A small network was shown many inputs. Here are its activations along a few directions, one row for each input.
Each table varies a few parts of the input and shows all the possible inputs, shuffled.
A made-up example of a description, with smaller parts first: line(4) and (point or ring(11) or (values(3) and ring(5))).
Shared parts are said once, and a part with two or three values counts as separate values.
In the rows, zero is written as 128.

Other details of the inputs shift rows strongly along two fixed directions, in all tables alike. That doesn't count.

A family of inputs:
r1: [150 132 101  81 152 141 150 161 149  89 117 131 122]
r2: [119 127 157 155 107 132 116  97 104 146 123 128 147]
r3: [140 138  98  79 158 147 156 151 149  97 124 121 126]
r4: [139 131  77  97 142 163 130 146 140  91 154 119 101]
r5: [108 163 121  96 106 177 162 119 107  91 134 163 156]
r6: [145 100 128 146 147  69  95 135 151 153 139  90  94]
r7: [116 119 145 164 118 112 107 115 106 139 111 144 152]
r8: [151 137  88  88 148 149 164 147 156 105 128 128 118]
r9: [ 75 146 169 192  83 114 117  70  74 162 112 184 177]
r10: [ 93 162 114  94 110 169 149 123 122  91 121 177 152]
r11: [136 128  75  95 150 140 165 150 144  99 142 124 119]
r12: [139 140  97  79 139 141 142 160 155  95 125 127 124]
r13: [152 131  71 107 150 136 147 157 142  85 130 136  99]
r14: [139 132  90  81 139 147 155 147 162 105 135 134 112]
r15: [110 146 125 125 102 170 148 110 105 105 131 147 151]
r16: [106 127 138 157 107 113 101 116 113 144 120 139 151]
r17: [152 114 174 161 149 112 135 177 126 184 124  79  70]
r18: [152  93 140 135 157  81 121 121 147 165 123  81 106]
r19: [159  88 132 145 157  68 110 137 143 159 125  95 108]
r20: [136 138 100  74 151 133 172 147 153  98 137 125 119]
r21: [ 83 153 197 171  79 128 111  67  73 158 116 174 182]
r22: [147  91 133 134 150  96  95 125 142 163 148  80 110]
r23: [149  89 144 128 144 101 100 120 147 160 139  76 105]
r24: [109 107 177 163 118  87 116  87 115 169 122 119 137]
r25: [139  86 143 127 153  93 100 122 154 158 127  81 108]
r26: [134 133  75 100 152 141 156 146 145  89 147 123 104]
r27: [158 136  95  90 144 167 151 147 148 103 137 115 125]
r28: [147  99 130 148 165  74 106 122 143 159 137  84  96]
r29: [125 162 118 104 102 172 153 128 104  89 118 177 151]
r30: [153 100 132 145 143  91  84 134 142 150 148  77  98]
r31: [158  85 147 139 155  84 103 134 147 151 113  82 112]
r32: [156 125  84  96 141 140 161 155 147  93 116 132 108]
r33: [150 129  76 108 154 147 134 161 142  79 127 128 108]
r34: [142  89 140 127 150  82 112 120 155 163 131  89 100]
r35: [101 164  92 129 117 177 142 122 105  83 124 169 144]
r36: [164  93 139 153 155  87  88 132 137 146 141  80  98]
r37: [141  87 151 132 157  89 112 124 150 153 128  70 117]
r38: [103 126 160 141 113 126 106 101 128 147 121 144 150]
r39: [115 128 161 140 105 135 106  97 119 151 133 139 146]
r40: [133 138  94  71 145 134 159 146 157 103 135 135 111]
r41: [146 154 103 125 143 174 176 211 122 121 135 129  83]
r42: [124 153  96 126 102 175 147 133  98  89 124 174 153]
r43: [108 144 168 157  78 137 102  97 104 148 123 158 163]
r44: [148  94 154 127 157  81 121 122 160 163 136  83 115]
r45: [ 98 130 140 159 113 107 106  96 115 143 135 148 125]
r46: [106 155 101 114  94 174 145 132 117  88 112 170 151]
r47: [112 128 147 150  97 107 118 107 117 147 115 145 138]
r48: [157 127  98  93 147 153 145 160 155  91 118 130 124]
r49: [142 133  82 102 147 161 143 147 138  84 157 109 109]
r50: [104 133 140 165 107 113  90 112 115 134 126 138 137]
r51: [149 137  89  88 130 141 151 159 163 102 130 133 117]
r52: [149  90 144 135 161  92 109 124 147 158 119  73 114]
r53: [ 99 130 172 135 122 113 123 100 116 141 120 133 155]
r54: [ 64 138 171 184  80 125  96  72  82 156 114 178 178]
r55: [108 153 125 124  96 158 129 127 126 107 117 165 157]
r56: [148  97 126 139 145  71 104 138 149 163 134  91 109]
r57: [ 58 176 129 158  77 180 137  87  75  90 121 206 177]
r58: [142 143  92  77 135 128 155 159 157 100 130 134 114]
r59: [ 93 150 107 130 112 158 122 116 113  98 130 163 136]
r60: [146 158 104 132 146 174 166 207 125 113 140 127  67]
r61: [116 128 169 145 109 133 118  98 114 146 134 129 155]
r62: [106 170 111 101 112 157 171 120 113  98 116 179 150]
r63: [ 97 155  88 114 105 162 155 122 114 100 130 182 144]
r64: [168 129  99  94 138 161 146 157 149  94 131 125 122]
r65: [141 130  73  99 156 153 149 154 140  98 129 119 126]
r66: [126 127 161 153 111 108 122 107 119 146 110 155 145]
r67: [145  91 158 129 160  92 109 126 159 157 133  75 123]
r68: [148  91 141 139 154  92 107 127 139 158 150  69 118]
r69: [ 99 120 148 156 120 117 116 105 109 142 126 131 156]
r70: [112 129 162 149 120 126 114 102 119 148 113 138 157]
r71: [116 164 114 104 106 151 166 129 113  89 109 190 147]
r72: [129 122 158 157 104 124 113 106 103 139 115 137 143]
r73: [ 84 169 218 202  74 151 133 125  63 184 107 179 140]
r74: [118 139 162 135 100 117 109 109 113 145 128 138 147]
r75: [112 160 194 165 113 130 146 160  93 169 118 143 108]
r76: [154 100 135 149 159  94  94 123 136 154 147  71 100]
r77: [139 106 144 155 139 102 103 115 119 162 137  93 131]
r78: [142 136  99  73 140 156 146 143 147 101 143 124 117]
r79: [102 140 148 167  82 130 101 101  90 146 129 156 160]
r80: [159  95 142 133 135  96  98 132 146 158 134  75 108]
Each input here is: line(5) and (point or (values(3) and ring(5))).
The inputs of r40 and r34 match in every part but the line(5) part. If r12 is changed in the same way as r40 into r34, which row does it become? -> r46
The inputs of r60 and r41 match in every part but the line(5) part. If r26 is changed in the same way as r60 into r41, which row does it become? -> r11
A walk changes only the line(5) part. It starts at r59 and steps to r54. List the rest of the walk in order. -> r25, r38, r10
Which other rows does r65 become when the ring(5) part takes its other values? List them by row number. -> r7, r16, r54, r69
A walk changes only the line(5) part. It starts at r33 and steps to r7. List the rest of the walk in order. -> r31, r48, r1

A family of inputs:
r81: [ 94 139 123  92 106 129 130  66 140 100 122 166 191]
r82: [103 134  42  66 121 154 144 106 152  55 134 178 158]
r83: [ 83 149 114  99 100 162 121  63 114  92 141 154 189]
r84: [ 84 166 108 136 112 154 160 128  94 102 108 185 141]
r85: [160 129 103 100 135 173 143 150 134  93 138 117 133]
r86: [142 141  67  98 124 169 142 168 139  87 143 134 104]
r87: [140 151 111  96 131 177 155 151 140 102 147 132 121]
r88: [148 134  73 112 133 165 137 152 129  93 135 131 118]
r89: [ 89 171 157 139  62 164 140 104 101 123 105 207 177]
r90: [149 111 152 131 126 118 122 124 131 139 112 127 151]
r91: [139 129 121  99 158 130 168 151 144 124 116 115 119]
r92: [144  97 137 168 124 106  93 114 116 142 129 102 129]
r93: [ 46 133 142 165  75 126  85  23  84 124 134 185 189]
r94: [127 155  90  73 134 169 197 156 143  97 129 158 123]
r95: [159 113 116 120 163  88 123 154 163 140 132  98  87]
r96: [ 91 149 161 177  80 132 102  97  87 147 126 161 142]
r97: [ 90 128 209 185 103  99 106  82  89 197 134 124 145]
r98: [112 106 184 203 102  92  71  82  86 174 122 130 149]
r99: [141 140  69 103 129 158 152 158 133  82 120 158 130]
r100: [139 118 104 119 160  95 147 152 146 141 130 106  94]
r101: [137 147  69 107 132 173 140 167 137  79 138 134 113]
r102: [167  94 142 119 157 110 104 145 145 149 140  62 112]
r103: [137 122 148 146 112 142 114 115 107 124 125 119 152]
r104: [142 101 181 149 128  85  97 111 131 170 110 109 143]
r105: [126 131 102 126 150 128 143 146 126 133 149 113 100]
r106: [131 137  76 104 153 157 154 166 134  86 144 118  95]
r107: [143 130 100 102 137 121 135 162 144 103 129 129  99]
r108: [ 81 174 150 176  79 150 124  89  82 132 124 180 150]
r109: [137 123 165 129 128 104 127 124 144 157 116 121 124]
r110: [108 121 212 171  95  82  94  94 112 186 110 141 149]
r111: [ 91 175 102 137 102 176 154 119  94 106 136 182 133]
r112: [161  96 148 109 182  84 137 148 165 155 125  72  94]
r113: [ 96 143 162 176  90 109  99 105  95 141 106 174 156]
r114: [153  90 152 124 181  98 118 149 153 164 147  48  91]
r115: [157 105 141 122 152 124 105 151 153 144 138  79 112]
r116: [156 104 114 123 143  91 111 159 158 139 125  96  94]
r117: [161  96 155 113 169  74 131 141 163 178 130  76  96]
r118: [134 149 114 102 140 166 159 143 134 116 144 118 116]
r119: [138 108 193 155 125  93  87 117 130 180 141  90 121]
r120: [133 147  80  99 144 135 168 155 139 101 128 143 100]
r121: [ 96 157 136 167  72 151 124  94  78 115 102 207 177]
r122: [136 118  98 125 171 124 139 154 141 127 143  88  87]
r123: [ 95 154 115 135 118 140 153 130 100  98 115 178 133]
r124: [136 159  93  91 112 193 158 162 135  84 140 140 131]
r125: [167  92 110 134 145 100 117 139 149 119 122 103 114]
r126: [168  89 138 118 148 106 116 137 156 139 110  88 122]
r127: [147  88 185 148 141  73  90 128 147 180 116  96 132]
r128: [129 105 181 155 156  95 107 112 125 186 135  74 108]
The inputs of r123 and r112 match in every part but one. If r99 is changed in the same way as r123 into r112, which row does it become? -> r104
The inputs of r113 and r115 match in every part but one. If r95 is changed in the same way as r113 into r115, which row does it become? -> r87
What do these inputs look like to the network? -> values(4) and (point or line(11))
Which other rows does r86 become when the values(4) part takes its other values? List them by row number. -> r89, r116, r124
Which other rows does r126 become when the values(4) part takes its other values? List them by row number. -> r92, r103, r125
